These are the activations of a small neural network, seen along a few directions. Each row is one input.
Each table varies a few parts of the input and shows all the possible inputs, shuffled.
A made-up example of a description, with smaller parts first: one of 5 places around a ring, together with either a single point or one of 11 places around a ring or (one of 3 separate values, together with one of 4 places along a line).
Shared parts are said once, and a part with two or three values counts as separate values.

Other details of the inputs vary at random and push rows far along three fixed directions, the same in every table; ignore that.

Table:
R1: [ 1.96 -1.87 -1.46  4.18  1.80 -0.59  1.04  3.75 -4.85  1.35 -0.14  0.00]
R2: [ 1.94 -2.60 -1.10  3.50  1.61 -0.97 -0.18  4.38 -4.30  0.18  0.81 -0.42]
R3: [-2.43  4.75  0.43 -2.23  0.20 -1.02 -0.24 -5.64  2.66  1.71 -3.22 -2.48]
R4: [ 0.46 -1.32  3.41  1.76 -3.99  0.49  0.43  1.68  2.88 -1.76  1.08  1.88]
R5: [ 1.91  1.73  3.15  4.62 -3.88  0.81 -2.87 -1.60  4.37  5.09  1.43 -0.06]
R6: [ 1.35  0.93 -4.28 -3.95  2.44 -1.91 -2.62 -0.11 -2.45 -1.12 -0.21 -3.95]
R7: [ 0.05  0.40  3.98  2.29 -3.18 -1.53 -1.14 -0.47  2.61 -0.05 -0.42 -1.27]
R8: [ 5.79  1.80 -3.30  2.26  1.76  0.91 -5.15  3.86  0.80  0.54  5.06 -0.21]
R9: [-2.04 -2.95 -3.26 -4.15  3.46 -0.90 -0.48  0.99 -4.32 -0.07 -0.20 -2.60]
R10: [ 0.25 -1.53  2.70  4.52  1.54 -0.80  2.42  2.97 -1.28 -3.16 -0.26  1.14]
R11: [ 4.98  1.59 -2.56  3.13  0.84 -2.01 -1.17  3.45 -3.59 -1.14 -0.55 -1.30]
R12: [-2.72 -2.59 -2.10 -3.44  2.96  0.96 -0.09 -0.14 -1.41  0.07  1.33 -0.38]
R13: [ 4.36 -1.84 -2.79  1.83 -1.24  1.11  0.96  3.68 -4.34  0.29  0.29  2.22]
R14: [-2.83 -1.69 -3.06 -2.98  3.45  1.32  1.12 -1.68 -2.01  2.10  0.14  0.16]
R15: [ 0.88  0.89 -2.54 -3.32  0.82 -0.67 -6.75 -3.41  1.47  5.98  2.43 -5.16]
R16: [-1.34 -1.66 -3.52 -3.25  5.52 -0.40 -0.20 -0.25 -3.75 -0.36  0.48 -2.05]
R17: [ 2.84  0.48  1.94  4.19 -2.41 -1.39 -2.93  1.07  1.18  1.84  1.01 -1.45]
R18: [-4.63  1.57  1.21 -5.32  0.03 -2.67  3.43 -3.33  0.28 -5.32 -5.31 -1.72]
R19: [ 1.45  2.61 -6.24 -4.71  3.80  0.98 -0.87 -0.64 -2.40  0.44  0.21  0.11]
R20: [-0.55 -1.74 -3.52 -5.52 -0.18  0.90 -0.45 -1.48 -1.69  0.74  0.40 -0.22]
R21: [ 4.21  0.44 -2.02  2.23 -0.70  1.98  0.09  2.60 -1.51  0.45  1.64  2.69]
R22: [ 0.31 -0.81  3.76  1.72 -4.07 -0.66 -0.89  0.73  3.14 -0.54  0.71 -0.01]
R23: [ 0.25  1.60  3.61  3.39 -3.30 -0.94  0.24 -1.16  1.87  1.39 -1.88 -0.45]
R24: [-1.83 -2.73 -3.01 -6.38 -0.76  0.14  4.37  0.18 -4.59 -3.64 -2.89  1.78]
R25: [ 1.97 -0.96  1.24  1.80 -2.32  0.75  1.99  3.54 -0.03 -4.15  0.74  3.39]
R26: [ 0.34 -1.92 -5.10 -5.37  0.37  1.03  1.25 -0.58 -4.43  0.73 -0.97  0.53]
R27: [ 0.52 -0.59  3.71  2.56 -4.39 -0.66  0.39  0.57  2.10 -0.43 -0.45  1.03]
R28: [-7.92 -0.94  3.67 -2.92  0.15 -1.24  6.38 -3.41 -0.13 -3.01 -5.86  0.31]
R29: [-3.04 -0.43  6.10  4.10 -1.31 -0.43  0.13 -0.37  3.97  0.37  0.09 -0.28]
R30: [-2.24 -1.29  5.33  4.80 -1.44  1.04  2.10  0.79  3.40 -0.98  0.59  2.81]
R31: [-5.94 -1.00  3.18 -1.58  0.45  1.12  1.94 -3.01  3.46 -0.35 -0.20  1.08]
R32: [ 3.22 -0.88 -0.75  3.68  3.56  0.27 -4.67  2.20 -0.14  2.41  4.64 -2.28]
R33: [-0.87 -1.88  3.75  1.26 -4.66 -1.40  5.73  1.89 -1.40 -5.03 -4.25  2.74]
R34: [-1.87  4.88 -0.59 -2.84  1.04  1.66  0.04 -4.62  3.80  1.43 -1.13  0.75]
R35: [-1.29  0.07 -1.24 -4.22 -0.53  1.23  1.99 -1.13 -0.10 -1.96 -0.60  1.96]
R36: [ 0.06 -3.73 -0.38  3.30  1.15  0.33  6.14  4.85 -5.44 -4.05 -1.77  3.66]
R37: [-1.08  0.59 -1.50 -3.89 -0.39  1.53  2.39 -1.65 -0.36 -1.22 -1.08  2.08]
R38: [ 1.79 -1.23  1.37  1.42 -2.34  0.61  1.64  3.99  0.36 -4.48  1.07  2.99]
R39: [-5.24  1.34  3.14 -0.89  2.28  0.07  1.67 -4.88  3.37  0.90 -1.49 -0.66]
R40: [ 5.72  2.65 -2.84  3.56  1.28 -1.32 -5.99  1.70 -0.25  3.13  3.00 -3.05]
R41: [ 0.59  0.77  3.86  3.55 -3.56 -1.47  0.42  0.00  1.41 -0.11 -1.67 -0.21]
R42: [ 0.58  3.00 -5.12 -5.07  3.36  1.26 -2.83 -2.17  0.29  1.75  1.49 -0.64]
R43: [ 3.56 -2.21 -0.31  1.94 -2.51 -0.98 -1.07  3.45 -2.01 -0.42  0.99 -0.01]
R44: [-3.39  3.29  3.20  1.82  2.25  1.49 -2.10 -6.30  6.18  6.34  1.41 -1.52]
R45: [-0.11  5.03 -0.13 -1.40  1.03  1.97 -5.60 -4.32  7.17  4.11  3.54 -0.92]
Description of these inputs: one of 5 places along a line, together with either one of 3 separate values or one of 6 places along a line.
The inputs of R24 and R4 match in every part but the place on the line of 5. If R35 is changed in the same way as R24 into R4, which row does it become? -> R38
The inputs of R44 and R16 match in every part but the place on the line of 5. If R5 is changed in the same way as R44 into R16, which row does it become? -> R43
Which other rows agree with R14 in the place on the line of 5? List them by row number. -> R11, R19, R26, R28, R33, R37, R39, R41
A walk changes only the place on the line of 5. It starts at R3 and steps to R11. List the rest of the walk in order. -> R40, R18, R6
A walk changes only the place on the line of 5. It starts at R34 and steps to R19. List the rest of the walk in order. -> R42, R45, R8
Which other rows does R16 become when the choice among 3 separate values takes its other values? List them by row number. -> R29, R31

Table:
R46: [ 6.45  2.28 -1.32  3.29 -1.57  0.57 -7.09  1.32  2.56  4.59  5.13 -0.75]
R47: [ 3.76 -1.54  0.44  5.34 -1.12 -0.50 -0.36  4.41 -1.98 -0.38  0.98  0.72]
R48: [-3.33  1.63  2.55 -3.81 -1.72  1.15  2.30 -3.94  3.22 -2.65 -2.25  1.53]
R49: [-3.07  1.64 -2.15 -4.93  0.66  0.82 -2.24 -6.42  2.82  5.20 -0.20 -2.63]
R50: [ 1.39  0.63  3.64  3.12 -2.64 -0.93  3.57  2.24  1.91 -5.96 -1.40  3.69]
R51: [ 3.63 -0.97 -0.25  4.41 -0.95  0.85  0.08  4.87 -2.01 -1.08  1.68  3.59]
R52: [-3.01 -3.14 -2.51 -4.89  1.43 -1.80  5.15  0.88 -6.42 -5.13 -4.18 -0.09]
R53: [-1.25 -1.58 -6.18 -6.09  5.60 -0.25 -0.01 -0.59 -5.88  1.12 -0.19 -2.41]
R54: [-5.29  1.07  3.28 -1.74 -0.34  0.43  2.42 -3.91  3.08 -0.68 -2.51  0.71]
R55: [ 5.71  0.13  0.76  8.04 -1.00  0.52 -5.59  3.55  1.16  4.48  4.93 -0.92]
R56: [ 3.32 -1.10  0.54  5.52  0.77 -0.20 -0.27  4.20 -1.61 -0.54  1.40  0.95]
R57: [-3.61 -0.21  4.40  0.96 -1.20 -0.27  4.84 -0.96  1.72 -3.99 -3.46  1.43]
R58: [ 3.21 -1.05 -6.22 -0.30  3.34  0.28 -0.80  2.10 -4.98  1.42  1.45 -0.58]
R59: [-0.70 -0.83 -7.08 -5.90  4.51  0.12  0.54 -0.92 -5.67  0.99 -0.52 -1.59]
R60: [-3.20  0.36  5.33  1.82 -3.20 -0.51  3.16 -1.44  3.30 -2.00 -2.17  0.91]
R61: [ 0.39 -3.03 -6.31 -4.67  3.87  0.34  1.02  3.51 -6.35 -2.61  0.51  0.15]
R62: [-5.83  0.90  3.80 -2.41  0.61 -0.09  2.56 -4.92  3.50 -0.46 -2.52 -0.47]
R63: [ 5.08  1.22 -0.15  4.43 -2.70 -1.11 -1.12  5.48 -2.13 -2.63  0.01 -0.06]
R64: [-3.45  1.06  5.63  1.09 -1.42 -0.34 -2.04 -3.95  5.65  2.73  0.23 -0.67]
R65: [ 0.38  5.96 -2.54 -2.45  1.60  1.03 -7.48 -6.23  6.54  8.05  2.55 -4.47]
R66: [ 4.01 -0.51 -0.90  3.59 -0.51 -0.46 -2.12  2.25 -1.09  1.82  2.54 -0.45]
R67: [ 1.20 -2.48 -4.12 -2.40  2.58 -0.99 -0.65  1.61 -5.58  0.19 -0.10 -1.69]
R68: [-2.87 -2.93 -2.16 -6.06  0.46 -0.38  3.45  0.46 -2.76 -3.97 -2.48  0.29]
R69: [ 0.41  2.30 -0.02 -0.69 -1.24  2.06 -5.26 -4.00  5.33  8.01  3.67 -0.84]
R70: [-0.24 -1.60  8.14  8.33 -2.50 -1.39  4.75  5.04  1.51 -5.88 -1.66  3.21]
R71: [-3.09  1.81  3.38 -3.60 -3.31  1.06  1.19 -4.66  4.16 -0.69 -1.47  0.44]
The inputs of R48 and R71 match in every part but one. If R62 is changed in the same way as R48 into R71, which row does it become? -> R52
What do these inputs look like to the network? -> one of 2 separate values, together with either a single point or one of 4 places along a line or one of 8 places along a line
A walk changes only the place on the line of 4. It starts at R68 and steps to R69. List the rest of the walk in order. -> R71, R46
A walk changes only the place on the line of 8. It starts at R49 and steps to R66. List the rest of the walk in order. -> R60, R47, R55, R52, R67, R64
